A small network was shown many inputs. Here are its activations along a few directions, one row for each input.
In each table, some parts of the input vary, and every possible input appears once, in random order.
A made-up example of a description, with smaller parts first: one of 3 separate values, together with either a single point or one of 11 places along a line or (one of 4 places along a line, together with one of 5 places around a ring).
Shared parts are said once, and a part with two or three values counts as separate values.
In the rows, 128 means zero.

Other details of the inputs vary at random and push rows far along two fixed directions, the same in every table; ignore that.

A family of inputs:
row 1: [ 99 181 165 165 172  68 103 186 128 160 131 186  99]
row 2: [162 153  74  68 181  68 132  50 165  74  86 169 127]
row 3: [ 91 104 145 130  78 204 130 174 126 144 214  83 159]
row 4: [171  59  65  43  89 165 162  48 153  63 179  98 151]
row 5: [180 110  67 116 155  89 121  34 138  90  20 118 111]
row 6: [168 118  66 113 162  90 137  30 131  87  24 126 109]
row 7: [122 199 165 171 180  98 106 187 118 175 103 165 122]
row 8: [ 97 177 168 166 175  70 106 189 131 161 130 188 100]
row 9: [ 60  66 143 159  70 213 137 154 105 133 168  62 128]
row 10: [101  65 148 171  49 210 126 153 101 163 144  55 141]
row 11: [133 191 167 172 185  91 110 189 116 178 108 165 108]
row 12: [126 106 165 134  77 206 139 174 109 162 202  89 156]
row 13: [104 106 168 121  59 200 136 176 106 161 193  95 174]
row 14: [ 67  63 139 165  62 209 131 152 112 142 169  59 129]
row 15: [168  57  61  41  89 161 161  51 151  63 177  95 152]
row 16: [ 82 149 142 203 168  94  98 164 124 158  76 138  78]
row 17: [195 166  77  78 180  86 132  48 145  88  71 155 138]
row 18: [114  97 173 127  54 189 137 175 100 159 204 106 162]
row 19: [ 90 189 161 161 178  79 102 187 135 161 120 177 110]
row 20: [117 113 164 134  72 213 136 172 111 160 196  89 171]
row 21: [162  80  62  46  96 180 155  42 157  62 170  86 170]
row 22: [162  69 110  43  21 126 181  46 147  39 134 102 183]
row 23: [165 135  71  69 177  52 134  55 157  74  91 173 120]
row 24: [ 98 157 158 200 163 104 111 163  98 168  58 137  90]
row 25: [114 192 155 172 191  87 102 184 133 162 131 167  91]
row 26: [117 200 176 161 165  90 105 183 116 174 106 177 121]
row 27: [113 188 157 173 194  88 105 186 136 163 130 168  92]
row 28: [195  64  78  42  81 171 168  47 135  75 160  99 165]
row 29: [113 180 157 170 181  76 105 189 131 160 134 180  87]
row 30: [ 74 152 147 199 176  96 106 164 117 153  76 139  77]
row 31: [123  91 164 130  65 194 141 183 103 160 204  98 153]
row 32: [162 121  70 106 170  93 142  33 123  79  24 128 109]
row 33: [163 158  72  68 179  66 128  49 163  74  87 168 125]
row 34: [179 148  63  78 197  69 132  55 162  78  91 155 111]
row 35: [ 95  69 149 169  51 210 131 154  95 160 146  59 139]
row 36: [ 66  94 189 131  16 145 149 180 137 109 198 106 158]
row 37: [136 185 171 169 173  83 111 189 113 173 116 180 101]
row 38: [186 157  86  67 172  76 138  48 147  88  67 168 141]
row 39: [127 109 163 134  74 205 136 173 106 161 203  87 155]
row 40: [109  91 171 126  56 187 139 181 100 161 201 104 164]
row 41: [122 181 180 166 167  77 112 188 113 175 111 188 114]
row 42: [157 106  56 114 168  82 115  36 155  75  39 119  98]
row 43: [104 200 154 172 187  92  98 182 135 159 125 167 105]
row 44: [144  35  52  86  78 176 144  29 146  69 116  56 139]
Each input here is: one of 2 separate values, together with either a single point or one of 6 places along a line or (one of 3 separate values, together with one of 5 places around a ring).
Changing only the choice among 2 separate values turns row 39 into row 25. The same change can be made to row 37. Which row results?
> row 29
Change only the choice among 3 separate values in row 19. List by row number the other rows that result.
> row 2, row 33
Change only the place on the ring of 5 in row 21. List by row number the other rows that result.
> row 2, row 4, row 8, row 27
Change only the place on the line of 6 in row 35. List by row number the other rows that result.
> row 5, row 6, row 10, row 24, row 32

A family of inputs:
row 45: [ 71 125 173 145  94 147 131 176 112 149 162 134 133]
row 46: [146  79  93  93  97 164 137  99 140 108 181  94 138]
row 47: [148 188 133 149 183 107 107 140 132 153 102 145 118]
row 48: [112 133 171 151 105 166 122 181  99 173 151 122 139]
row 49: [151 183 141 152 167 101 109 141 133 150  90 150 117]
row 50: [168 118  81  93 160  90 136  79 140  91 109 147 111]
row 51: [184 138  96  99 146 102 131  66 135 103  77 140 142]
row 52: [104 158 156 143 143  65 131 142 124 128  81 172 117]
row 53: [116  92 106  82  84 165 148  97 132  89 162 100 158]
row 54: [190 146  98 103 147 105 130  68 143  99  79 130 139]
row 55: [129 148 132 146 176  80 126 148 119 140 115 173  91]
row 56: [ 98 137 111 208 176 115  98 120 126 142  37 101  75]
row 57: [133 148 136 147 165  76 113 148 129 140 107 167  91]
row 58: [105 103 171 160  98 138 131 181 104 159 165 133 116]
row 59: [178 127 107  89 138  94 151  69 118 105  67 149 138]
row 60: [134 137  83  78 168 102 134  72 152  82 106 148 133]
row 61: [155  84 104 102  83 160 137 100 149 101 168  91 134]
row 62: [ 54  86 146 206 116 178 117 161  85 169  97  83  93]
row 63: [106 172 140 146 155  78 110 141 145 129  98 164 115]
row 64: [108 161 153 145 142  65 123 145 131 125  79 163 118]
row 65: [ 67 130 163 140 121 160 130 180 116 152 177 133 135]
row 66: [108 139 161 147 131 179 121 185 102 177 165 120 142]
row 67: [126 149 131 141 183  81 121 145 121 144 122 172  89]
row 68: [142  74  98  87 100 164 142 101 129 106 179  99 135]
row 69: [ 79 148 157 154 120 164 115 183 142 148 178 111 138]
row 70: [154  70 111 102  67 144 147 100 139 103 149  94 143]
row 71: [ 89 137 178 164  78 138 124 182 135 142 147 108 141]
row 72: [148 155 144 164 149  69 116 150 145 135  93 149  98]
row 73: [124  88 118  94  58 147 149  95 143  90 140  94 164]
row 74: [176 129 103  90 149 100 145  65 117 104  78 153 137]
row 75: [156 102 103  94  93 183 143  97 123 118 154  92 165]
row 76: [ 75 129 170 147  93 147 122 180 119 147 160 126 135]
row 77: [150  88  94  98 110 175 136 106 152 104 184  89 138]
row 78: [ 88 139 174 165  88 145 118 179 134 141 157 112 140]
row 79: [108 120 152 163 110 149 119 187 123 160 179 119 119]
row 80: [138 171 139 140 178 100 127 141 104 153  95 169 117]
row 81: [173 133  97  83 153 106 143  65 120 107  84 154 132]
row 82: [139 165 126 155 181  86 106 147 147 140 123 150  92]
row 83: [180 133 100  93 149 101 136  68 124 102  75 144 139]
row 84: [163 110 105  98  95 187 142  98 130 113 155  84 162]
row 85: [151  65 116  96  69 144 151 103 127 102 148  99 140]
row 86: [119 120 167 173  97 143 116 184 130 154 167 111 118]
row 87: [154  97 107  87  96 183 147  99 111 116 152  97 162]
row 88: [ 68 129 165 141 111 153 130 176 111 152 175 130 133]
row 89: [148 146  91  93 140  92 129  67 166  75  94 135 131]
row 90: [182 131 104  91 138  94 142  72 125 103  65 141 140]
row 91: [112 185 134 151 166  85 112 144 150 123 105 152 115]
row 92: [153  72 108 104  77 151 140  97 138 103 160  98 141]
row 93: [134 139 149 151 150  64 130 147 119 140  92 170  95]
row 94: [116  80 121  86  70 154 156  89 124  89 150 111 159]
row 95: [115 139 167 158 103 166 117 180 110 175 153 118 142]
row 96: [ 75 139 158 150 108 153 116 178 129 151 175 116 139]
row 97: [120  84 118  88  69 154 147  93 131  87 149 102 161]
row 98: [157 112 103  94 112 196 137 100 136 119 163  85 163]
row 99: [143  66 108  87  84 157 153  96 123 105 166 112 132]
row 100: [150  96 106  82 101 185 143  96 113 121 159  94 160]
row 101: [129 152 125 142 192  90 113 151 133 142 122 166  95]
row 102: [137 144 142 153 160  71 115 147 126 137 101 165  96]
row 103: [100 172 135 136 175  83 113 142 133 130 108 164 112]
row 104: [145  94 107  79 112 192 153  96 111 123 163 106 160]
row 105: [191 144 103 103 137  99 136  73 143 101  69 127 140]
row 106: [106 134 166 145 121 171 129 178  90 179 166 125 137]
row 107: [185 136 100  98 136  95 137  70 136 105  67 136 143]
row 108: [166 123  73  94 174 101 128  78 157  96 119 143 115]
row 109: [ 99 168 140 138 167  81 127 142 124 128 103 174 112]
row 110: [115 128 154 167 112 152 118 188 131 155 180 110 116]
row 111: [110 168 146 152 150  72 112 140 141 126  92 162 120]
row 112: [101  49  83 141  98 189 132  74 109 108  88  53 116]
row 113: [ 78 139 159 155 101 152 120 181 128 147 169 118 140]
row 114: [125 149 128 139 193  89 122 147 126 143 124 174  92]
row 115: [102 178 128 140 182  91 110 144 149 132 112 162 118]
row 116: [128  96  58 145 160 119 118  43 133  97  28  93  94]
row 117: [108 116 159 162 101 145 116 184 126 161 172 122 116]
row 118: [111 144 157 154 130 179 116 183 114 179 167 116 145]
row 119: [142 180 131 145 182 103 109 139 124 157 101 154 120]
row 120: [ 81 147 160 155 109 157 115 179 137 147 176 107 136]
Changing only one part turns row 53 into row 109. The same change can be made to row 60. Which row results?
> row 65
Changing only one part turns row 80 into row 87. The same change can be made to row 88. Which row results?
> row 103
What do these inputs look like to the network?
> one of 4 places along a line, together with either a single point or (one of 3 separate values, together with one of 6 places along a line)
Start at row 98 and move only the place on the line of 6, one step at a time. The first step leads to row 47. Which rows follow, in order?
> row 84, row 49, row 54, row 105
Change only the choice among 3 separate values in row 120. List by row number the other rows that result.
> row 47, row 82
Change only the choice among 3 separate values in row 119. List by row number the other rows that result.
> row 46, row 96
Change only the place on the line of 4 in row 114. List by row number the other rows that result.
> row 77, row 101, row 108

A family of inputs:
row 121: [134 138 124 140 150 107 122 124 126 133  98 138 115]
row 122: [132 147 128 127 148 101 123 128 133 129 114 150 122]
row 123: [123 111 120 125 115 143 131 120 129 122 133 112 131]
row 124: [132 114 124 111 112 134 134 120 132 117 144 123 138]
row 125: [135 150 127 128 153 108 122 128 131 133 113 148 124]
row 126: [138 151 128 129 155 108 125 129 131 130 115 146 121]
row 127: [133 116 123 112 113 137 134 120 131 119 143 123 138]
row 128: [128 109 118 124 118 146 130 117 126 124 131 111 129]
row 129: [131 145 129 127 147  98 123 129 134 128 114 150 122]
row 130: [125 142 122 138 152 107 119 124 132 127 103 138 114]
row 131: [130 142 127 140 147 107 122 123 127 129  96 138 117]
row 132: [130 141 127 141 146 106 123 122 128 128  97 139 116]
row 133: [106 128 160 147 108 144 125 172 121 150 161 125 130]
row 134: [133 121 124 113 116 141 132 121 128 125 143 121 140]
row 135: [122 110 122 116 115 141 138 115 123 117 133 119 133]
row 136: [ 69 149 206 197 106 159 109 244 103 199 183 128 125]
row 137: [131 108 121 127 113 144 132 117 123 126 128 112 130]
row 138: [123 113 123 125 112 144 131 119 128 120 129 111 133]
row 139: [125 142 126 140 147 105 122 123 132 126 100 138 116]
row 140: [134 121 125 115 117 142 134 123 128 124 145 120 137]
row 141: [123 113 123 125 111 142 133 119 129 120 130 111 134]
row 142: [133 149 127 128 150 103 122 128 132 130 114 149 123]
row 143: [133 117 124 113 113 138 135 121 131 119 143 123 136]
row 144: [134 116 124 112 113 135 136 120 132 116 144 122 136]
row 145: [115 145 142 160 150 113 115 152 123 149 112 140 108]
row 146: [136 149 127 129 151 103 125 129 132 127 116 147 120]
row 147: [135 120 125 115 119 144 133 123 128 125 143 121 140]
row 148: [125 141 123 140 151 106 121 123 132 127 104 139 113]
row 149: [128 112 124 126 111 142 133 119 125 123 126 112 134]
row 150: [135 122 125 116 119 145 134 124 128 125 143 121 138]
row 151: [135 121 125 115 118 142 135 123 128 123 145 120 137]
row 152: [131 109 121 125 114 146 131 118 123 126 127 111 131]
row 153: [131 138 122 140 153 108 121 125 129 131 102 138 113]
row 154: [134 117 124 113 114 138 136 121 131 118 144 122 136]
row 155: [134 120 124 114 115 140 134 122 130 121 144 122 137]
row 156: [134 120 124 114 117 142 133 122 128 124 144 121 139]
What do these inputs look like to the network?
> either a single point or (one of 3 separate values, together with one of 5 places around a ring) or (one of 4 places along a line, together with one of 5 places along a line)
Which of the alternatives is row 132?
> one of 3 separate values, together with one of 5 places around a ring
Change only the choice among 3 separate values in row 132. List by row number the other rows that result.
> row 131, row 149
Change only the place on the line of 5 in row 125. List by row number the other rows that result.
> row 122, row 129, row 134, row 142
